These are the activations of a small network on made-up records, seen along a few directions, one row for each record.
Each row is followed by the record's values for the fields F, E, P, L, N.
Not every record has every field; a missing one is left out.
Other fields move the rows too, some of them a lot.
In the rows, zero is written as 500.
Random noise pushes rows far along 6 fixed directions. That doesn't count. These rows show it; they differ only by the noise:
[496 566 469 489 620 457 504 739 716 704 327 612 458 501 441 509 496 711
 454 641 367 250 522 475 377 762 419]
[525 206 509 392 557 304 427 611 622 584 546 475 474 493 428 557 534 493
 433 457 668 651 577 437 641 482 530]
[672 679 526 518 482 743 655 474 583 505 289 520 539 445 603 616 381 557
 549 571 346 327 459 654 539 799 445]
[477 320 478 529 444 454 517 362 370 325 466 376 566 533 427 332 428 352
 396 514 505 703 447 441 477 364 422]
[333 418 442 336 605 360 375 676 699 588 568 618 273 581 341 496 597 627
 401 642 679 570 591 405 420 640 509]
[579 437 490 538 505 558 568 457 521 438 341 431 506 553 435 404 354 496
 442 551 433 458 518 432 502 565 420]
[641 520 387 471 431 553 633 308 408 313 439 407 531 661 466 525 460 334
 534 424 634 604 476 508 705 427 471]
[246 789 343 470 450 323 503 578 347 535 559 673 713 386 610 559 875 437
 491 612 372 613 149 810 216 496 386]

[508 297 581 487 486 679 501 342 493 332 486 378 444 468 487 400 318 429
 420 587 406 665 491 522 465 577 474]
F is f3, E is e4, P is p2
[523 546 556 524 636 774 484 389 618 522 429 563 379 464 453 413 317 685
 422 649 278 402 534 559 336 669 445]
F is f2, E is e1, P is p4, L is l2, N is n1
[731 537 429 640 412 816 749 148 339 178 231 270 626 625 472 359 184 322
 481 522 328 463 418 515 575 548 384]
F is f3, E is e2, P is p3
[368 537 530 535 547 487 373 489 436 517 606 581 440 447 493 374 541 565
 477 517 406 528 466 506 346 353 528]
F is f2, E is e4, P is p4, L is l2, N is n2
[408 489 499 512 421 430 456 552 410 451 566 476 530 480 547 474 574 413
 538 478 507 550 435 488 462 426 538]
F is f3, E is e2, P is p1
[621 432 627 610 470 602 502 555 494 478 397 415 542 418 614 426 345 449
 592 418 267 369 481 508 545 489 526]
F is f1, E is e2, P is p4, L is l2, N is n2
[540 459 519 524 554 351 438 761 562 652 432 542 521 491 570 478 563 532
 600 406 314 343 445 495 526 419 496]
F is f1, E is e3, P is p4, L is l2, N is n2
[682 536 359 425 486 507 626 411 484 419 436 443 569 636 517 645 541 368
 585 394 585 541 428 608 754 489 507]
F is f3, E is e4, P is p3
[671 490 615 431 483 786 528 513 662 419 401 462 232 583 551 548 273 545
 612 495 512 370 661 440 683 710 581]
F is f3, E is e3, P is p1
[428 327 817 524 578 559 286 681 634 695 590 584 447 119 680 482 442 667
 477 546 230 502 522 631 340 599 596]
F is f2, E is e4, P is p4, L is l2, N is n2
[599 543 439 619 394 540 636 301 320 338 482 354 609 630 461 453 414 344
 548 381 602 484 535 381 627 328 487]
F is f4, E is e2, P is p2
[474 659 546 577 439 609 535 500 414 436 431 525 553 414 619 434 491 459
 554 527 271 440 365 626 379 523 463]
F is f4, E is e4, P is p4, L is l2, N is n2
[470 330 582 571 472 451 523 446 406 543 501 433 743 284 556 520 483 469
 399 527 382 642 398 588 402 492 411]
F is f1, E is e3, P is p2
[521 667 438 544 585 592 530 653 643 524 294 555 320 684 400 355 381 633
 544 596 333 165 557 357 403 658 439]
F is f1, E is e4, P is p4, L is l2, N is n2
[519 644 515 543 492 699 542 298 448 409 556 510 516 443 555 511 459 487
 505 541 459 526 480 631 462 541 523]
F is f2, E is e2, P is p2
[553 564 463 502 393 364 533 551 408 467 532 477 504 621 528 548 585 392
 628 314 699 469 560 384 697 303 557]
F is f4, E is e3, P is p1
[424 585 532 480 435 372 417 538 442 541 669 566 547 391 589 593 685 463
 539 426 678 582 505 557 542 390 637]
F is f2, E is e2, P is p1
[426 661 325 499 638 400 502 515 601 617 484 613 396 705 251 444 547 711
 399 614 661 318 639 296 394 540 441]
F is f2, E is e4, P is p3
[471 591 385 505 529 239 545 666 509 691 441 583 703 483 489 593 712 537
 477 481 502 409 404 554 451 481 413]
F is f4, E is e1, P is p3
[465 470 486 510 563 644 494 412 551 377 437 478 301 639 334 313 313 556
 424 608 467 486 593 357 413 556 463]
F is f4, E is e4, P is p4, L is l2, N is n1
[553 317 656 547 305 425 495 433 290 386 580 356 628 366 647 510 478 286
 552 295 607 710 506 469 676 237 579]
F is f4, E is e3, P is p1
[523 539 451 528 505 393 553 591 502 558 412 506 638 473 524 530 569 474
 506 490 425 436 410 570 487 530 444]
F is f1, E is e4, P is p3
[326 167 527 490 488 360 415 416 390 415 622 386 607 399 438 381 519 386
 322 570 496 833 414 495 349 377 438]
F is f3, E is e4, P is p2
[676 481 526 616 561 744 613 233 485 431 409 406 545 517 450 440 247 554
 440 512 385 426 580 481 533 519 447]
F is f2, E is e4, P is p2
[547 431 445 514 652 481 476 676 654 611 300 521 447 597 412 365 416 623
 474 567 225 283 459 443 401 581 394]
F is f3, E is e1, P is p4, L is l2, N is n2
[692 380 404 432 672 367 504 656 727 702 475 515 478 614 408 663 517 584
 561 378 603 359 618 444 765 540 561]
F is f1, E is e2, P is p4, L is l2, N is n1
[323 671 375 520 599 392 474 498 491 624 608 633 611 447 443 529 699 606
 410 619 474 490 413 606 267 519 451]
F is f2, E is e2, P is p2
[704 433 485 584 489 338 618 591 519 646 335 415 720 498 492 602 461 509
 516 377 553 327 562 391 688 491 467]
F is f1, E is e4, P is p3
[425 269 562 601 430 158 458 667 404 602 458 419 725 397 472 389 558 453
 393 431 513 529 502 331 436 291 445]
F is f4, E is e1, P is p1
[449 265 520 500 524 292 431 403 397 548 676 449 661 394 477 511 600 444
 391 418 613 759 498 509 522 242 504]
F is f2, E is e3, P is p2
[553 536 395 477 433 490 514 362 378 292 614 433 409 723 457 465 529 295
 630 320 711 599 536 427 722 243 590]
F is f4, E is e2, P is p4, L is l2, N is n2
[344 224 508 454 639 383 310 488 567 522 630 517 357 534 314 289 482 572
 328 576 526 676 575 370 347 362 476]
F is f2, E is e1, P is p4, L is l2, N is n1
[505 831 363 450 471 672 571 487 523 371 464 562 313 733 497 525 532 487
 647 532 531 327 488 514 530 613 538]
F is f3, E is e2, P is p1
[538 421 513 565 518 578 507 280 392 376 511 417 503 539 449 345 376 454
 435 479 453 586 526 453 489 320 459]
F is f2, E is e3, P is p2
[671 319 712 392 380 720 501 421 602 339 529 382 263 487 563 607 280 423
 567 415 780 628 741 411 835 632 692]
F is f1, E is e4, P is p1
[355 155 636 647 514 187 321 727 394 605 535 428 677 309 534 240 529 434
 442 415 210 556 399 417 307 192 455]
F is f4, E is e4, P is p4, L is l2, N is n2
[432 141 651 446 478 650 450 333 494 342 517 372 511 311 513 407 334 412
 308 652 376 854 424 619 366 614 442]
F is f3, E is e1, P is p3

Which values does each new row have?
[594 639 355 516 603 414 557 515 529 630 459 572 592 604 473 556 610 557
 539 430 452 346 459 555 545 408 440]
F is f2, E is e1, P is p2
[596 871 233 659 584 261 600 612 394 681 404 600 798 630 528 519 749 501
 659 336 308 137 317 586 506 259 424]
F is f2, E is e2, P is p4, L is l2, N is n2
[482 545 644 523 442 586 449 620 567 510 513 519 377 417 577 501 429 544
 563 500 516 383 618 435 500 605 609]
F is f4, E is e2, P is p1
[440 290 293 472 600 103 412 695 518 525 502 446 433 826 259 300 609 445
 483 402 610 464 544 192 559 195 457]
F is f3, E is e4, P is p1
[420 406 528 430 541 407 458 697 643 638 439 548 504 397 500 550 549 598
 404 640 452 490 472 539 379 722 449]
F is f3, E is e3, P is p3
[444 644 509 443 475 474 532 584 565 614 544 600 489 452 532 686 611 589
 516 543 648 458 551 533 493 658 519]
F is f4, E is e3, P is p2
[608 542 375 508 444 377 601 410 367 433 545 444 664 601 531 591 625 309
 598 307 613 574 428 561 714 277 504]
F is f4, E is e4, P is p2
[374 585 569 392 353 830 447 243 404 110 635 488 146 617 504 369 392 350
 543 575 652 763 539 502 478 505 577]
F is f4, E is e1, P is p4, L is l2, N is n2
[619 688 483 339 371 664 647 381 544 407 542 531 447 509 616 841 564 421
 598 484 829 616 542 676 764 749 577]
F is f1, E is e3, P is p3
[367 624 270 453 534 617 523 265 389 231 546 487 368 759 329 337 508 396
 458 622 516 639 389 506 374 439 437]
F is f3, E is e2, P is p4, L is l2, N is n1
[608 596 430 204 591 603 506 604 834 635 652 639 154 688 469 934 597 654
 654 474 929 448 728 513 849 820 682]
F is f3, E is e4, P is p2
[289 720 365 423 521 287 399 702 486 563 636 682 419 595 499 506 814 495
 598 483 540 482 387 553 393 390 524]
F is f4, E is e4, P is p4, L is l2, N is n2
[517 881 375 467 512 688 634 315 490 465 534 611 470 583 504 670 568 569
 550 569 610 433 503 637 504 650 494]
F is f2, E is e4, P is p2
[569 592 352 551 400 463 596 392 296 288 476 396 622 669 541 439 570 247
 616 351 477 524 354 547 624 252 495]
F is f3, E is e2, P is p1
[699 285 684 635 680 437 437 724 695 843 357 502 643 263 577 488 360 718
 477 428 157 216 572 502 515 536 500]
F is f2, E is e4, P is p4, L is l2, N is n2
[508 503 557 692 492 459 497 473 392 543 449 437 627 431 483 339 400 551
 447 474 393 345 562 346 398 354 489]
F is f2, E is e2, P is p1
[261 499 595 512 403 405 438 561 410 513 531 561 655 222 596 460 632 473
 363 649 404 684 332 667 197 573 433]
F is f4, E is e1, P is p3
[459 518 428 388 661 701 502 491 765 508 438 555 232 638 303 498 363 697
 391 750 529 410 625 436 392 878 483]
F is f3, E is e2, P is p3
